A small network was shown many inputs. Here are its activations along a few directions, one row for each input.
Each table varies a few parts of the input and shows all the possible inputs, shuffled.
A made-up example of a description, with smaller parts first: one of 3 separate values, together with either a single point or one of 9 places around a ring or (one of 4 places along a line, together with one of 5 places around a ring).
Shared parts are said once, and a part with two or three values counts as separate values.

Rows:
row 1: [ 0.21 -1.15  6.75 -0.45  2.92  3.01 -3.07  0.87 -0.90  0.72  2.17  1.60
 -0.49]
row 2: [ 2.93 -0.90 -1.82 -8.10 -1.01 -1.08 -1.30  0.95 -4.45  3.31 -2.27  2.08
  4.07]
row 3: [ 0.26 -1.52  5.36  0.36  2.76  4.72 -2.16  1.64 -0.76 -1.00  2.42  1.46
  0.25]
row 4: [-4.80  1.56 -1.98  0.63 -2.08  2.69 -0.24 -1.85  4.45 -1.98  3.42 -0.20
 -4.50]
row 5: [ 2.74 -0.99 -3.07 -6.91 -1.26  0.40 -0.74  1.76 -5.12  1.77 -1.62  2.13
  4.84]
row 6: [ 0.98  1.85  2.52 -6.80  5.31 -0.38 -0.84  2.88 -2.93 -0.30 -1.81 -0.08
  1.89]
row 7: [ 2.47  3.52 -4.11  5.38 -2.98 -4.58  1.96 -0.46 -1.39  1.87 -3.76 -3.28
 -0.76]
row 8: [ 3.54 -1.62 -4.18  0.94 -3.85  0.01  1.18 -1.29 -1.93  2.29 -5.45 -1.74
  4.83]
row 9: [ 0.22 -7.26  3.99 -0.38  5.27 -2.79  2.39 -1.76  2.74 -0.78  0.95  3.55
  0.55]
row 10: [ 2.86  3.12 -5.12  5.44 -2.98 -3.00  2.75  0.71 -1.58 -0.28 -3.51 -3.08
  0.02]
row 11: [ 3.28 -1.19 -3.13  0.79 -4.01 -1.57  0.19 -2.40 -1.69  4.16 -5.68 -1.86
  4.18]
row 12: [-4.73  2.08 -0.89  0.08 -2.12  0.99 -1.21 -2.76  5.04 -0.71  3.09 -0.36
 -5.34]
row 13: [-4.63  1.29  6.76  3.26  2.04  1.51 -1.89  0.45  3.58 -2.13  2.94 -3.46
 -2.73]
row 14: [-4.19  0.82  5.62  3.43  2.05  3.06 -0.83  1.44  3.26 -3.83  2.98 -3.28
 -2.03]
row 15: [ 0.72  1.58  1.24 -5.59  5.05  1.41 -0.15  3.54 -3.38 -1.70 -1.18 -0.01
  2.71]
row 16: [-1.04  3.31 -4.76  3.60 -5.07 -2.36 -0.05 -1.99  1.88  1.19  2.87  1.36
 -4.86]
row 17: [-1.09  2.89 -5.92  4.09 -5.10 -0.86  0.86 -0.91  1.02 -0.24  3.18  1.57
 -3.91]
row 18: [ 0.29 -7.35  2.76  0.23  5.07 -1.19  3.14 -0.83  2.16 -2.36  1.25  3.60
  1.28]
Describe the family of inputs behind these rows. -> one of 2 separate values, together with either a single point or one of 8 places around a ring
The inputs of row 11 and row 8 match in every part but the choice among 2 separate values. If row 6 is changed in the same way as row 11 into row 8, which row does it become? -> row 15
Change only the choice among 2 separate values in row 13. List by row number the other rows that result. -> row 14
Change only the choice among 2 separate values in row 3. List by row number the other rows that result. -> row 1

Rows:
row 19: [ 1.38 -1.56  3.51 -5.54  5.63  0.31 -0.41  1.42 -0.83 -0.89 -0.09  3.72
  1.59]
row 20: [-3.12  3.95  1.85 -2.87  1.68  2.35 -1.54  2.40 -0.97 -1.14  4.50  1.25
 -3.05]
row 21: [-2.79  2.67 -3.90 -1.50 -3.13  0.69 -1.59 -1.04  2.51 -0.99  3.84  0.90
 -2.96]
row 22: [-3.37  0.54  5.39  5.51  0.07  2.72 -1.56  0.56  3.88 -2.17  3.33 -2.77
 -4.94]
row 23: [ 4.87  1.46 -0.25 -2.34  0.28 -2.42  1.44  3.50 -5.86  0.19 -4.93 -2.05
  4.99]
row 24: [-3.91  1.95  0.82  2.66  0.45 -0.64  0.73 -1.02  3.85 -1.91  4.21  1.06
 -5.45]
row 25: [ 1.03 -6.36 -2.65  0.39  0.41 -3.08  2.71 -2.21  2.32  0.16  0.43  3.69
  0.96]
row 26: [-4.29  4.16  0.59 -0.19  1.55  1.12 -0.67 -0.30  3.03 -1.67  4.05  0.46
 -4.80]
row 27: [-0.25  0.18 -1.47 -7.33  0.43  0.77 -2.79  0.83 -2.71  0.30  1.04  2.96
  1.21]
row 28: [ 4.36 -1.48 -2.73  5.40  0.42 -4.76  3.74  0.19 -2.04  0.50 -4.90 -2.11
  2.62]
row 29: [-2.32  0.56 -3.57  1.37 -3.51 -0.92 -0.14 -1.38  3.29 -0.49  3.46  1.64
 -5.02]
row 30: [ 4.04 -1.82 -0.78 -4.89 -3.24 -0.11 -0.12  0.23 -4.08  2.84 -2.89  1.05
  5.11]
row 31: [ 1.30 -1.81 -4.29  5.39 -5.73 -1.52  1.32 -4.23  1.55  1.59 -1.38  0.54
 -0.97]
row 32: [ 2.30 -3.09 -0.85 -7.24  0.71 -0.04  0.89  1.57 -2.27 -0.34  0.50  3.29
  2.65]
row 33: [-0.81  8.12 -4.14  3.18 -2.16 -0.93  0.26  0.74 -0.14  0.56 -2.63 -4.31
 -1.33]
row 34: [-1.11 -3.04 -3.65  3.08 -2.34 -2.23  2.44 -3.16  3.81 -1.46  1.94  2.99
 -2.19]
row 35: [ 1.16 -5.34 -1.98 -3.71  2.17 -1.90  1.48 -0.56  0.23  1.22 -0.61  3.88
  3.44]
row 36: [-5.22  2.34  5.95 -1.11  1.86  5.41 -3.14  1.92  0.77 -0.90  2.21 -2.74
 -1.02]
row 37: [ 1.61 -3.90  3.36 -2.34  5.88 -1.86  1.40  0.67 -0.21 -0.42  1.17  2.81
  1.05]
row 38: [ 1.37  1.74 -3.68  7.32 -2.18 -4.42  3.47 -1.35  0.62 -0.72 -3.88 -2.86
 -0.05]
row 39: [ 4.12 -0.74 -1.18  0.48  1.61 -4.45  1.78  0.99 -3.48  1.64 -6.24 -2.15
  4.87]
row 40: [-5.04  3.46  5.29  2.94  1.14  3.86 -3.03  0.32  3.70 -1.73  2.66 -2.44
 -2.58]
row 41: [-0.73  1.73 -4.09  3.12 -7.00 -0.66 -0.69 -2.88  1.86  2.73 -0.21 -1.05
 -2.79]
row 42: [ 0.65 -4.92  7.92  0.39  5.65  1.37 -0.74  0.87  0.67 -0.51 -0.47 -0.68
  3.11]
row 43: [-0.01 -6.32  6.49  4.59  4.45  1.42  2.10 -0.33  3.19 -1.98  0.31 -1.00
  0.95]
row 44: [ 0.84  5.24 -4.14  5.77 -3.25 -2.12  1.59  1.00 -0.04  0.09 -2.16 -4.52
 -3.69]
row 45: [ 1.13 -4.85  2.56  2.48  4.30 -3.03  2.96 -0.54  1.65 -1.37  2.40  3.10
 -0.53]
row 46: [ 2.08  0.89 -2.39 -5.41 -3.05  1.92 -2.65 -0.21 -4.76  3.32 -2.01 -0.09
  2.52]
row 47: [ 1.31 -2.35  7.85 -2.24  5.44  4.01 -2.32  2.27 -0.73 -1.22 -0.96  0.45
  3.20]
row 48: [ 4.22 -3.88 -1.90 -1.54 -1.98 -1.51  0.18 -1.68 -2.29  4.04 -3.56  1.21
  4.50]
row 49: [-1.73  3.06 -3.36 -3.97 -1.93  2.65 -2.14  1.41 -1.11 -0.46  3.75  2.16
 -1.64]
row 50: [ 3.16  4.64 -1.44 -2.39  0.24 -0.74 -1.46  3.32 -6.54  0.71 -3.90 -2.78
  2.76]
row 51: [ 0.63  7.27 -3.73 -0.06 -1.72  0.97 -0.36  3.12 -3.83  0.47 -2.08 -4.25
  0.10]
row 52: [-1.20  3.77 -4.35  0.26 -6.64  0.94 -2.03 -2.52  1.12  2.23  0.24 -1.79
 -0.78]
row 53: [-3.38 -3.75  5.26  6.37  1.77  1.26  1.02 -2.35  5.41 -2.83  0.87 -1.96
 -2.53]
row 54: [-2.17  0.08  7.42 -3.71  4.26  4.66 -3.76  2.21 -1.32 -1.20  0.27 -1.49
  2.04]
row 55: [ 3.61 -5.07 -3.62  2.59 -3.28 -1.54  2.90 -2.97  0.15  2.75 -2.98  1.06
  2.54]
row 56: [-1.28  3.48 -4.15 -3.13 -5.30  2.82 -2.14 -0.94 -1.77  3.22 -0.46 -1.18
  0.67]
row 57: [-2.15 -2.37  1.23  4.13  1.70 -2.36  2.58 -2.44  4.21 -2.68  2.71  1.95
 -4.14]
row 58: [-0.29  1.34  2.82 -5.91  4.35  1.99 -1.67  2.57 -2.83 -1.46  2.47  2.06
 -0.43]
Describe the family of inputs behind these rows. -> one of 5 places along a line, together with one of 8 places around a ring
The inputs of row 50 and row 54 match in every part but the place on the line of 5. If row 23 is changed in the same way as row 50 into row 54, which row does it become? -> row 47
Change only the place on the line of 5 in row 21. List by row number the other rows that result. -> row 26, row 33, row 40, row 52
Start at row 19 and move only the place on the ring of 8, one step at a time. The first step leads to row 37. Which rows follow, in order? -> row 45, row 57, row 24, row 26, row 20, row 58

Rows:
row 59: [-3.15 -0.59  5.32 -3.15  4.70  2.70 -2.26  1.58  0.71 -2.48  3.07  1.12
 -1.01]
row 60: [ 2.61 -2.85 -3.46  0.50 -1.87 -2.48  1.86 -1.30 -0.76  1.28 -2.92  0.64
  2.55]
row 61: [ 2.02  4.14 -4.85 -1.30 -4.27 -0.17 -1.00  0.54 -2.96  2.49 -2.15 -1.17
  1.16]
row 62: [ 3.00 -2.41 -3.18  0.61 -1.97 -2.88  1.81 -0.66 -1.05  1.32 -2.31  0.81
  2.12]
row 63: [ 1.55 -2.68  3.03 -0.65  2.96  0.40  0.83  0.53 -0.61 -0.19 -1.23  0.11
  1.70]
row 64: [ 1.84  4.48 -4.77 -1.49 -3.93 -0.33 -0.67  0.29 -3.68  2.12 -2.50 -0.96
  1.34]
row 65: [-3.13 -0.45  5.27 -3.02  4.54  2.70 -2.23  2.28  0.81 -2.77  3.82  1.05
 -0.86]
row 66: [ 3.10 -2.41 -3.32  0.52 -1.89 -2.33  1.74 -1.22 -0.63  1.52 -2.77  0.93
  2.17]
row 67: [ 1.23 -2.25  2.90 -0.95  3.31  0.15  0.63  0.22 -0.23  0.14 -1.12  0.40
  1.73]
row 68: [-3.39 -0.92  5.22 -3.34  4.62  2.94 -1.93  1.23  1.11 -1.99  3.29  0.96
 -0.77]
row 69: [-4.23 -0.34  1.79  8.02 -0.91  0.29  0.87 -2.27  6.31 -2.48  4.51 -0.59
 -6.04]
row 70: [-4.60  4.35 -2.45  6.64 -4.27 -0.32  0.29 -2.03  5.12 -1.63  3.30 -2.57
 -6.92]
row 71: [ 1.32 -2.32  3.22 -0.98  2.86  0.17  0.77 -0.08 -0.63  0.25 -1.31  0.35
  1.92]
row 72: [ 1.83  4.26 -4.70 -1.41 -3.88 -0.85 -0.70  0.90 -3.49  2.43 -1.69 -1.10
  0.92]
Describe the family of inputs behind these rows. -> either one of 2 separate values or (one of 3 separate values, together with one of 4 places along a line)
What sort of input is row 71? -> one of 3 separate values, together with one of 4 places along a line

Rows:
row 73: [-1.64 -2.34  3.38 -2.72  2.69  1.17 -0.50  1.27  0.24 -1.63  2.85  1.79
  0.65]
row 74: [-0.49  3.27 -5.81 -0.01 -6.14 -0.58 -0.59 -0.72 -0.89  1.54  0.26 -0.48
 -0.67]
row 75: [ 0.97  4.56 -4.70  1.94 -4.50 -0.17 -0.28 -0.18 -1.33  1.37 -2.38 -2.82
 -0.71]
row 76: [ 3.38  1.36 -2.78  0.71 -0.65 -2.25  1.17  0.15 -2.62  1.60 -3.80 -0.70
  2.26]
row 77: [-0.55 -0.63  4.18 -0.57  4.03  1.33 -0.36  1.44 -0.11 -1.41  0.34 -0.40
  1.09]
row 78: [ 2.68 -4.36  0.69 -3.76  2.35  0.18  0.38 -0.83 -0.89  1.30 -2.10  2.60
  2.72]
row 79: [-4.15  1.92  2.95 -1.89  0.74  2.96 -2.46  0.86  1.84 -1.75  4.88  0.56
 -3.64]
row 80: [-3.65  3.32  4.02  0.50  1.17  2.45 -2.24  1.71  1.08 -1.84  3.07 -2.17
 -2.56]
row 81: [ 2.27 -0.31 -3.99 -1.41 -2.06 -2.45  1.03  0.01 -2.35  1.54 -1.23  1.54
  1.96]
row 82: [ 3.25 -3.02  1.82 -1.56  2.70  0.02  0.61  0.26 -1.64  0.87 -3.71 -0.12
  3.25]
row 83: [-2.07 -3.76  0.25  8.77 -0.35 -2.65  3.24 -3.97  6.68 -1.58  1.83  0.21
 -4.35]
Describe the family of inputs behind these rows. -> either a single point or (one of 2 separate values, together with one of 5 places along a line)
Change only the choice among 2 separate values in row 77. List by row number the other rows that result. -> row 73
